A small network was shown many inputs. Here are its activations along a few directions, one row for each input.
Each table varies a few parts of the input and shows all the possible inputs, shuffled.
A made-up example of a description, with smaller parts first: line(6) and (point or line(9) or (values(3) and ring(5))).
Shared parts are said once, and a part with two or three values counts as separate values.

Other details of the inputs shift rows strongly along two fixed directions, in all tables alike. That doesn't count.

A family of inputs:
r1: [ 14, -25,  18,  15,  31, -57, -38,  67,   7,  21,   3, -27]
r2: [  9, -18,  -4,  27,  42, -46, -26,  69, -16, -15,  -1, -11]
r3: [-35, -32, -14,  11, -35,  15, -34,  20,  -3,  32,  17,  36]
r4: [-20, -16, -24,  29,  -9,   7, -23,  33, -25,  13,   6,  34]
r5: [ 16, -15,  -5,  23,  48, -42, -28,  72, -12, -25,   0,  -9]
r6: [  3,  23,  11,   8, -10,  25,  30, -30, -10,  20, -10,   5]
r7: [ 10, -14,  24, -14,  34, -49,   4,  28,  12,  -8,   2, -43]
r8: [-28, -29, -21,  21, -22, -12, -42,  20,   4,  23,  28,  25]
r9: [ -2,  -9, -19,  32,  -9,   9, -29,  31, -22,  24,  -4,  30]
r10: [ -1,  29,  22,  -6,  13,   7,  60, -38,  -5,  -3,  -6, -22]
r11: [ -2,  -2,   0, -17, -40,  38,  -5, -32,   7,  18, -11,  21]
r12: [ -4,  22,  -3,  -6,   9,  19,  13,  21, -13,  -9,  -8, -17]
r13: [ 27,  -7,  -6,  24,  32, -22, -29,  55,  -9,  -9,  -9,   0]
r14: [-31,  -7, -32,  40, -25,   9, -25,  11, -17,  20,  19,  45]
r15: [ 32,   8,  33, -26,  51, -61,  30, -15,  29, -36,   1, -71]
r16: [-10,  -4,   3, -28, -27,  29,  15, -38,   9,   0,  -3,   7]
r17: [ -9,  17, -25,   3, -22,  39,   6, -43,  -7, -14,   4,  38]
r18: [-17,  -5, -10, -12, -28,  10,   2, -39,  11,   8,  13,  10]
r19: [ 23,  25,  43, -46,  45, -33,  34,  21,  21, -29, -12, -84]
r20: [ 13,  -3,   4, -18, -18,  21,  -9, -12,  15,   2,  -9,  10]
r21: [ 12,  14,  11, -34,  -3,   7,  26, -57,  25, -27,   5, -17]
r22: [-15,  14, -22,   8, -24,  31,   9, -43, -10,  -6,   2,  31]
r23: [  2,   4,  13, -20, -26,  24,  11, -36,  10,  20,  -9,   3]
r24: [ 23,  30,  16,  -9,   9,  18,  43, -41,  -2,  -7, -24, -16]
r25: [-21, -11, -34,  35, -11,  -5, -31,  21, -18,   9,  13,  37]
r26: [ 10,  11,  20, -42,  -4,  18,  34, -44,  20, -21,  -6, -16]
Description of these inputs: values(2) and (point or (values(3) and line(4))).
- Changing only the values(2) part turns r20 into r13. The same change can be made to r1. Which row results? => r6
- Change only the values(3) part in r1. List by row number the other rows that result. => r3, r8
- Change only the line(4) part in r26. List by row number the other rows that result. => r3, r7, r16
- Change only the values(3) part in r13. List by row number the other rows that result. => r5, r17

A family of inputs:
r27: [-42,  -9,  -9, -27, -79,  69,  -2, -50,  13,  33,  14,  41]
r28: [-12,  25,  -9,   8, -32,  41,  39, -74,  -9,  10,  -4,  31]
r29: [  8,  32,   6, -16, -30,  64,  42, -65,  -4,   7, -25,  21]
r30: [ 32,  17,  21,   5,  40, -25,  27,   1,   0, -12, -16, -34]
r31: [ 39,  37,  29, -26,  50, -19,  50,  -8,   6, -43, -20, -55]
r32: [ 21,  12,  11,  15,  31, -26,  21,  -2,  -3,  -8,  -8, -20]
r33: [ -7, -51, -17,  13, -18, -25, -81,  56,   8,  27,  15,  24]
r34: [ 24,  -6,  30, -40,  22, -39,  12, -13,  32, -20,  -3, -52]
r35: [ -4, -19, -28,  42,  15, -25, -46,  58, -18,  -1,  10,  22]
r36: [-43, -13, -49,  34, -65,  67, -33,  -6, -29,  40,  10,  87]
r37: [-17, -25, -38,  54,   4, -26, -56,  55, -22,   5,  18,  39]
r38: [  2, -25,  17, -11,   7, -34, -22,  27,  22,  10,  12, -21]
r39: [-11, -47, -18,  -4,  -6, -29, -66,  56,  13,  -3,  17,   8]
r40: [ -1, -30,   3, -18,  10, -34, -26,  24,  23, -16,  15, -16]
r41: [-17, -40,  -6,   1, -11, -26, -60,  67,  11,  21,  15,  -1]
r42: [ -1,  29,  -8, -16, -37,  70,  30, -58,  -8,   0, -18,  31]
r43: [ 29,  20,  15,  -1,  41, -23,  26,   2,   1, -25, -12, -36]
r44: [ 28,  37,  25, -13,  56, -32,  56, -24,   6, -43,  -7, -56]
r45: [ -3, -21, -17,  37,  12, -15, -44,  71, -21,  15,   1,  19]
r46: [ 15,  33,  32,  -7,  49, -38,  66, -21,  -1, -21,  -5, -59]
r47: [  4, -22,  14, -16,   6, -32, -26,  28,  21,  12,   6, -24]
r48: [-11,  29, -16, -13, -33,  66,  32, -61,  -9,  -9,  -5,  29]
r49: [-14, -24, -21,  33,  -2,   2, -57,  85, -28,  17,  -2,  29]
r50: [  5,  14,  13,   6,  31, -21,  26,  12, -10,  -7,  -4, -30]
r51: [ 22,  37,  25,  -8,  57, -41,  58, -30,   6, -44,  -2, -54]
r52: [-22,  -7,  -5, -36, -64,  55,   9, -77,  20,  11,   8,  31]
r53: [ 13,  17,  17,  11,  40, -39,  35,  -3,  -4, -10,  -2, -33]
r54: [-24, -11,  -9, -24, -74,  61,  -6, -70,  15,  32,   9,  48]
r55: [-13,  31,   5, -15, -28,  62,  48, -56, -12,   8, -13,   9]
r56: [  1, -21, -15,  31,   9,  -8, -51,  79, -22,  16,  -6,  23]
- Changing only one part turns r42 into r31. The same change can be made to r43. Which row results? => r48
- What do these inputs look like to the network? => line(5) and (values(2) or line(4))

A family of inputs:
r57: [ 23,  36,  23, -24,  12,  35,  54, -27,   0, -14, -30, -28]
r58: [ -3,  18,  19, -17, -18,  -1,  26, -54,  20,  10,   2, -16]
r59: [ 14,  16,  33,   6,  52, -45,  36,  29,  -3, -22,   1, -54]
r60: [ 18,  -7,  11,  22,  33, -24,  -7,  42, -14,  14,  -5,   0]
r61: [-10,   3,  15, -45,  -6,  21,  31, -38,  15, -28,  -2, -11]
r62: [-41,  -1, -22,  27, -49,  53, -16,  23, -22,  34,  11,  50]
r63: [ 41,   0,  27, -24,  26, -28, -11,  33,  10,  -3, -14, -48]
r64: [-16,  10, -11, -12, -13,  39,  25, -19, -14, -23,  -3,  24]
r65: [ 12, -34,  -1,   2,   7, -19, -52,  82,   4,   5,  -3,  -6]
r66: [ -7,  18, -18,   0, -14,  24,  13, -35, -11, -13,  -9,  27]
r67: [ -1,  -4,   0,  16,  -9,  21,  28, -41, -15,   1,   0,  39]
r68: [ 12,  19,  15,  24,  36, -48,  10,  17,  -4,  -3,   0, -30]
r69: [ 17, -12,  26, -25,  50, -60,   8,  16,  17, -44,   0, -48]
r70: [  1,   6, -23,  30,  24, -38, -15,  31, -12,   2,   2, -18]
r71: [-15,  25, -17,   2, -12,  27,  17, -24, -17,  12,   1,   4]
r72: [ -6, -20,   3,  -7, -30,  25, -15,  -9,   4,  35,   3,  31]
r73: [ 30,  23,  14,  -1,  57, -49,  18,  25,   2, -30, -19, -51]
r74: [  1,  25,  15, -42,   0,   3,  40, -51,  16,   2,   0, -43]
r75: [ -5, -24,  12,  -7, -15,  11,  12, -45,   9,   6,   6,  25]
r76: [ 20,  56,  -4,   6,   9,  31,  19, -50,  26, -35,  21,   4]
r77: [ 30, -15,  23, -23,  32, -33,  -5,  32,  12, -23,  -9, -41]
r78: [ -1,  -4, -18,   7, -14,  40,  -9,   9, -20,  -3, -12,  31]
r79: [-27, -10, -10, -19, -20,  19,   9, -34,   6,  -5,  15,   0]
r80: [ 31, -13,   1,  -1,   4, -26, -38,  35,  10,   6, -13, -20]
r81: [ 13,  24,   1,  -5,  -8,  47,   6, -15, -14,  10, -24,   5]
r82: [ 10, -41,  -4,  24,   5, -40, -51,  49,   9,  25,   5,  13]
r83: [-30, -48, -16,   9, -44,  39, -31,  -2,  -2,  25,  16,  64]
r84: [-43,  -6, -45,  23, -44,  47, -18,  12, -26,  19,  13,  50]
r85: [ 20,  14,  34, -10,  30, -55,  12,  10,  26,   5,  -2, -64]
r86: [ 19,  -8, -21,  24,  15, -34, -74,  57,  34, -22,  47,   8]
r87: [ 10,   5,  34, -14,  24, -39,  -3,  31,  14,  14,   5, -51]
r88: [ 18,   0,  -3, -18, -30,  18,  -7, -36,  10,   3, -14,   9]
r89: [-49, -25, -37,   1, -53,  40, -36,   6,  -3,  26,  19,  42]
r90: [-12,   9, -12,  -3,  -8,  24,  20, -28, -15, -24,  -4,  26]
r91: [  8,   8, -21,  17, -17,  31, -16, -18, -16,   6, -20,  32]
r92: [ -2, -29,  -8,  -4,  11, -31, -57,  76,   1,   2,   8,  -3]
r93: [ 20,  16,  25, -11,  59, -38,  30,  45,   0, -39, -12, -52]
r94: [  6,  16,  21,  -6,   3,  29,  56, -32,  -3,   3, -11,   4]
r95: [-14,  16,  31, -30, -16,  23,  35, -29,  20,  12,   2, -25]
r96: [ -9, -29, -29,  21,   4, -49, -59,  54,   4,  15,  16,  -8]
r97: [-26, -10, -14, -12, -24,  12,   6, -49,   4,  -2,  15,  10]
r98: [ -5,   5,  -7, -27, -28,  18,   0, -28,  14,  -1,  -6,   6]
r99: [  5,  37,  10, -25,   5,  29,  42, -30,  -7, -13, -17, -12]
r100: [-14, -25, -27,  37,  26, -40, -34,  71, -25, -12,  19,   1]
r101: [  7,  39,  -1,  -3,  12,  -8,  54, -65,  -3, -16,  -5, -26]
r102: [ 18,  25,  15,   4,   6,  12,  46, -50,   1,   9, -18,   1]
r103: [-35,   8, -22,  27, -45,  50, -28,  15, -26,  45,   9,  49]
r104: [-16, -28,   5,  -6, -28,  30,  -6,  -3,   9,  25,   4,  32]
r105: [  0, -37, -18,  10,  13, -52, -63,  63,   5, -10,  10,   6]
r106: [  1,  12,   1,  34,  18, -30, -16,  39,  -9,  17,  -1, -15]
r107: [-24, -46, -47,  35, -13, -42, -82,  57,  -4,  18,  26,  28]
r108: [-34, -19,  -1,  -2, -33,  23, -17,   1,   4,  19,  17,  20]
r109: [  9,  10,  -8,   2,  -7,  31,  13, -29, -16,  -9, -18,  20]
r110: [ 17,   3,  13, -33, -13,  18,  22, -49,  12, -12, -14,  -6]
r111: [ -6,   0, -36,  28, -38,  54, -42,   2, -21,  27, -20,  51]
r112: [-10, -25, -30,  44,  27, -49, -36,  57, -26, -11,  20,   7]
r113: [ -8,  11,  19, -47, -10,  26,  33, -28,  19, -18,  -7, -16]
r114: [-39,  -8, -30,  37, -44,  35, -21,   0, -27,  24,  17,  62]
r115: [ 16,  15,  28, -10,  20,  12,  69, -47,  -2, -16,  -9,  -9]
r116: [ 31,  -1,  16,  26,  44, -49,  14,   8,  -3,  -8,  -6, -11]
r117: [ -4,  15,  34, -27,   0,  -3,  45, -58,  20,  -5,   3, -31]
r118: [ 36, -13,  35,  -5,  43, -65,  14,  -5,  25, -10,  -4, -37]
- What do these inputs look like to the network? => values(2) and (point or (ring(5) and ring(6)))
- Changing only the values(2) part turns r112 into r97. The same change can be made to r114. Which row results? => r117
- Change only the values(2) part in r87. List by row number the other rows that result. => r103
- Change only the ring(5) part in r63. List by row number the other rows that result. => r72, r74, r87, r92

A family of inputs:
r119: [ 23,  20,  24,  -4,  30, -14,  32,  -6,   0,  -9, -14, -31]
r120: [ -3, -19,   2,   4,   2, -17, -26,  33,   3,  13,   5,  -5]
r121: [-12, -29, -12,  12,  -2, -20, -46,  54,  -3,  12,  13,   9]
r122: [ -6, -18, -13,  31,   9, -17, -37,  60, -17,  13,   2,  15]
r123: [ 33,  37,  32, -25,  42, -14,  60, -35,   9, -32, -18, -52]
r124: [-12,  23,  -7, -10, -28,  53,  31, -49,  -7,  -2,  -6,  20]
r125: [-23,  10, -18,   4, -38,  52,   9, -27, -15,  14,  -1,  38]
r126: [ -2,  -2, -13,  30,  22, -37, -11,  15,  -7,  -9,  15,   0]
r127: [ 16,   5,  18, -23,  17, -17,  13,  -8,  17, -16,  -5, -29]
r128: [ 11,  -5,  -5,  16,  14, -11, -16,  30, -11,  -1,  -6,   3]
r129: [ 10,   5,  19, -22,  17, -17,  14,  -4,  14, -16,  -1, -33]
r130: [-22,   2,  -9, -11, -36,  26,  22, -71,   9,   2,  14,  25]
r131: [-19, -13, -21,  -4, -53,  46, -25, -19,   1,  22,   2,  46]
r132: [  6, -15,   5,   1,   3, -15, -21,  26,   7,  10,   2,  -5]
- What do these inputs look like to the network? => values(2) and (point or ring(6))
- Changing only the values(2) part turns r124 into r129. The same change can be made to r119. Which row results? => r132
- Change only the values(2) part in r130. List by row number the other rows that result. => r126
